Each row below holds a small network's activations on one input, seen along a few directions.
In each table, some parts of the input vary, and every possible input appears once, in random order.
A made-up example of a description, with smaller parts first: one of 3 separate values, together with either a single point or one of 11 places around a ring or (one of 4 places along a line, together with one of 8 places around a ring).
Shared parts are said once, and a part with two or three values counts as separate values.

Other details of the inputs vary at random and push rows far along two fixed directions, the same in every table; ignore that.

Rows:
x1: -14   0  27 -20  24  -1  -2   5  -7  18   0 -13   0 -15
x2:  23 -13  -1  23 -24  17  11 -14   9  -6  17   6 -18  16
x3:  -6   9  13 -18  26 -18  -7  -3 -11   8 -16 -15  15 -13
x4: -12   5  11 -23  17  -4 -26  -1   2  14  -8 -19  15 -14
x5:  14   1  -3  24 -28  18  17 -10   8 -12  12  11 -23  17
x6:  16  -1 -18  20 -30  19   3  -6  12 -15  18   9 -20  18
x7: -10   7   5 -10  27 -16   2   7 -15   4 -18  -6   8 -12
x8:  15 -16  -1  12 -40  11  -2   8  -2   7   5  21 -14   8
x9:  18  -7  -1  10 -41   2 -11  -6  -1   5  -4  11  -7   5
x10: -13   5  26 -18  17  -4 -14  -8  -2  16 -12 -13  11 -15
x11:  18 -11 -16   6 -42   1 -19   8   7   7   2  21 -10   2
x12:  16  -5  -2  12 -36  24   1  -8   9  -2  11  15 -19   6
x13: -34  54 -77  36  84 -15  94   1  10 -90  20 -10   3  61
x14:  19 -10 -19  32 -21  14  29  -5   5 -15  24   9 -19  30
x15:  15 -15 -13   5 -40   8 -17  11   6   4  14  21 -10   7
x16:  20   1  -3  25 -21  18  18 -11   5 -12  14   9 -24  17
x17: -18  -2  12 -28  18  -5 -11  14  -6  12  -9   0  13 -19
x18: -11   7   7 -24  16 -12 -14   3  -3  10 -18 -10  19 -18
x19: -17  14   6 -17  29  -4  -3  -5   0   2 -11 -13  15  -9
x20: -13  -7   5 -11  33 -20  -3   1 -12   4 -15 -12  15 -14
x21:  -6  -6  24 -15  25  -7 -16 -12  -2  14  -6 -18  16 -12
x22: -19  41 -57  18  57 -24  49   1   9 -56  -5 -19  13  34
x23: -23   1  19 -28  19   1  -8   5  -3  15   1  -4   7 -20
x24: -11  -5  20 -19  23  -7  -7  13 -13  15 -10  -8   7 -16
x25:  14 -11  -6   1 -40   5 -16   6  -1  13  -6  24  -6  -6
x26: -10 -16  17 -17  25  -9  -8   9 -10  15  -6 -13  13 -14
x27: -15  10  18 -11   8  -4 -24  15  17   5   3 -17  29 -35
x28:  24 -15 -10  19 -30  -2  -5 -11  -1  -2   4   4  -5  10
x29: -15   2  11 -16  17 -15  -8   8 -11  11 -22  -2  11 -15
x30:  12  -9  -1  19 -39  18  10  -1   4   1  16  18 -23  15
x31:  23  -8   9  13 -33  12 -12 -13   0   9   6  11 -12   6
Each input here is: either a single point or (one of 5 places along a line, together with one of 6 places around a ring).
Q: Start at x7 and move only the place on the ring of 6, one step at a time. The first step leads to x3. Which rows follow, in order?
A: x31, x16, x1, x24
Q: Which other rows does x6 become when the place on the line of 5 takes its other values? List them by row number.
A: x2, x5, x12, x16

Rows:
x32:  11  -3   2   3 -30   9 -13  -4   5   6   2   7  -7  -1
x33:  4  1 -6  7 -1 -3  7  0 -5 -4 -6  5 -3  5
x34:  -1  -2   9 -11   5  -6 -11  -4  -5  10 -11  -4   6  -9
x35:  3 -8 -1  1 -3 -3 -4  2 -1  3  0  0  3  0
x36:  4 -1 -9  6 -8  3  0  1  7 -6  8  3 -2  5
x37: -14   2  31 -10  38   7  15 -11  -2   4   7 -19  -2  -4
x38:  -3   7 -12   5  11  -6  16   5  -5 -11  -2   3  -1   9
x39:  -9  17  -8  24  39  10  54 -17   3 -33  19 -11 -13  32
x40:   0 -11   8 -11  -8  -2 -14   7  -3  15  -2   2   0  -9
x41: -13  -2  20 -26  27 -14 -19  -1  -7  17 -15 -17  19 -21
x42:  10  -4 -16  16 -21  10   7   4   5 -11  11  12  -9  10
x43: -29  50 -46  44 100  -6 112 -15   7 -85  16 -24  -3  58
x44:  14  -9 -15  19 -22   2   5   0   2  -7   7   9  -6  13
x45:  3 -5 -7  5 -5 -3  5  5 -3 -2  3  6 -3  5
x46: -11  -2  18 -22  25 -14 -17  -1  -6  15 -14 -16  18 -19
x47: -2  0 -1 -1  2  0 -5  3  5 -2  4 -3  4 -3
x48: -12   1  19 -23  24 -13 -15  -1  -8  15 -17 -13  15 -20
x49:  16  -5   0  10 -28   8 -13  -2   7   4   6   4  -4  -1
x50:  13   0  -8  13 -30   9  -3  -5   6  -4   6  10  -9   8
x51:  14  -4 -21  20 -28  11   8   2   7 -12  14  16 -13  15
x52:   4   2  -2   6 -17   5  -1   0   4   0   1   8  -4   1
x53:  3  0 -7  3  5 -5  2 -4 -1 -4 -4 -3  4  5
x54: -2  3  0 -2  8 -6  3  0 -6  0 -9  2  0  0
x55: -3  3 -1 -4  9 -5  3  0 -6 -1 -9  1 -1  0
x56:  5  5 -6  6 -5  1 -2 -3  5 -6  4 -3  1  4
x57:   9   0  -7  11 -26   8   0  -2   4  -2   4  13  -9   6
x58:   6   3  -9   8 -20   8   3  -2   5  -5   3  11  -8   8
x59:  22 -15   0  12 -35   5 -14  -4   0   9   2   8  -5   2
x60: -26  11   4 -22  44 -11   2   8  -1  -1  -7 -15  16 -13
x61:  -5   8 -21  14  15  -8  25   5  -2 -21   3   1   0  16
x62:  10  -3   0   4 -30   9  -9  -2   3   6   3  13  -8   1
x63: -23   6  17 -30  27  -6 -12   9  -3  13 -10 -11  14 -20
x64:  2 -4 -7  4 -1 -4  1  1  0 -3  2  0  2  5
x65: -13   3   8 -17  21  -6 -10   4   3   4  -2 -11  11 -12
x66: -18  -5  22 -31  29 -14 -21   6  -6  20 -13 -17  18 -23
x67:  12  -3   3   7 -30   8 -13  -3   6   6   2   6  -5  -4
x68:  22 -10  -2  10 -45  13 -18  -3   7   7   9  11 -12   4
x69:  -5   3  12 -11   1  -2 -14  -2   2   9  -6  -6   6 -13
x70:   9  -4  -3   5 -14   1   0  -2  -5   2  -4  10  -8   4
x71:  3 -3 -1 -1 -6 -2 -1  4 -5  4 -2  6 -3  0
x72: -22  13   3 -16  34  -8   6   7  -2  -3  -6  -8  13  -8
x73: -23   5  20 -29  29  -8 -12  10  -4  14 -11 -11  16 -22
x74:  -4   3  11 -10   8  -4 -14   0   3   7  -4 -11  10 -12
x75: -20  -6  27 -37  29 -15 -23   9  -9  26 -13 -15  17 -29
x76:  20 -16  16  19 -33  30   7 -16   3   7  24   9 -29  15
x77:   8  -2 -12  13 -15   2  10   4  -4  -6   1  11  -9  11
x78:  0  2 -3  2  7 -6  3 -3 -3 -3 -8 -3  4  0
x79:  14 -12  -3   8 -34  12 -10   4   4   5  11  15  -9   0
x80:  16  -9  -2   6 -27   5  -9  -5  -1   6  -3   9  -8   3
x81:  -8  -5  16 -18   9  -3 -20   6   2  13  -3 -10  11 -20
x82:  13  -8  -7   8 -29   6  -1   3  -2   3   3  15 -13   7
x83:  -4  12 -21  11   5   3  21   4   4 -19   5   6  -3  15
Q: What is each input in this table made of?
A: one of 4 places along a line, together with either a single point or (one of 2 separate values, together with one of 6 places around a ring)
Q: Changing only the place on the line of 4 turns x56 into x74. The same change can be made to x34. Which row results?
A: x48
Q: Changing only the place on the line of 4 turns x71 into x77. The same change can be made to x36. Which row results?
A: x81
Q: Which other rows does x81 become when the choice among 2 separate values takes its other values? List them by row number.
A: x44
Q: Which other rows does x59 become when the place on the line of 4 takes its other values? List them by row number.
A: x41, x46, x53
Q: Which other rows agree with x32 in the place on the line of 4? List them by row number.
A: x40, x53, x55, x58, x60, x63, x65, x66, x68, x76, x80, x82
Q: Which other rows does x72 become when the place on the ring of 6 takes its other values? List them by row number.
A: x47, x57, x69, x74, x79

Rows:
x84:   1   4  -7  17  -2  19  16  -1  16 -26  23   1  -3   9
x85:  19 -13  12  16 -32  12   5  -9  -7   7 -12  14 -15   9
x86:  -4  -6  -6   3  -7  13  15   3   1  -7  18   9 -21  13
x87:   5   1 -13  24   5  18  17   3  17 -26  25   2  -5  15
x88:  15   8 -26  22  27  -6  30 -21  -1 -26   4 -10   0  31
x89: -18  51 -40  32  41   1  60 -12  16 -57  10 -23   5  39
x90:   5   8  -4  12 -23  31   8  -7  18  -9  20  10  -6   3
x91:   0   8  -6  16 -10  22  12  -6  19 -14  23   9  -6   2
x92: -64  42   3 -86 105 -64 -45  40 -18  16 -69 -37  67 -67
x93:  29 -29   9  16 -41   8  -2 -12 -10  12  -3  12 -18   1
x94:   47  -57   49    4 -105   25  -58  -11   -9   62   -3   33  -31  -26
x95: -12   7 -13   7   5  11  29  -1   7 -17  16  13 -20  17
x96:  22   0 -16  22  -4  -1  16 -25   1 -19   4  -3  -8  25
x97:  22 -19  28   0 -51  21 -13   6 -10  31   8  28 -21   3
x98:   55  -71   55   -9 -117   36  -73    8  -18   83   18   34  -33  -30
x99:   40  -51   52   -6 -101   26  -54    3  -10   66   13   37  -32  -24
x100:  -1  31 -29  29  31  -2  42 -24  -2 -43  -4  -9  -1  40
x101:  -44   -1   46 -105   41  -57 -105   39  -18   70  -64  -21   62 -101
x102:  30 -30   4  18 -33  10   0  -9 -11  16  -1   9 -16   3
x103:  -9  35 -42  39  55  -9  58  -3  19 -60  16 -24   4  44
x104: -68   2  20 -90  81 -66 -66  36 -17  47 -59 -36  85 -68
x105: -70  21  12 -89 101 -74 -47  37 -17  21 -61 -39  82 -65
x106: -10  35 -30  33  25  -4  43 -13  18 -46  16 -17  -2  27
x107:   5 -16  -3   3 -15  18   4   7   1   2  20  10 -23  12
x108:  -6   4  -2  -4 -13  21  15   1   6   0  11  13 -21  14
x109:   0  26 -31  33  33 -11  43 -27   2 -43   0  -7  -4  35
x110: -13  39 -41  37  49 -11  61  -8  19 -64  15 -25   3  40
x111:  23 -28  18   5 -46  14  -8   5 -15  25  15  19 -22  -1
Q: What is each input in this table made of?
A: one of 4 places along a line, together with either a single point or one of 6 places around a ring
Q: Changing only the place on the line of 4 turns x85 into x102. The same change can be made to x89. Which row results?
A: x103
Q: Which other rows does x104 become when the place on the line of 4 takes its other values? List them by row number.
A: x92, x101, x105
Q: Which other rows agree with x84 in the place on the line of 4? List them by row number.
A: x86, x93, x96, x105, x110, x111
Q: Which other rows agree with x95 in the place on the line of 4? List them by row number.
A: x91, x94, x99, x101, x106, x109
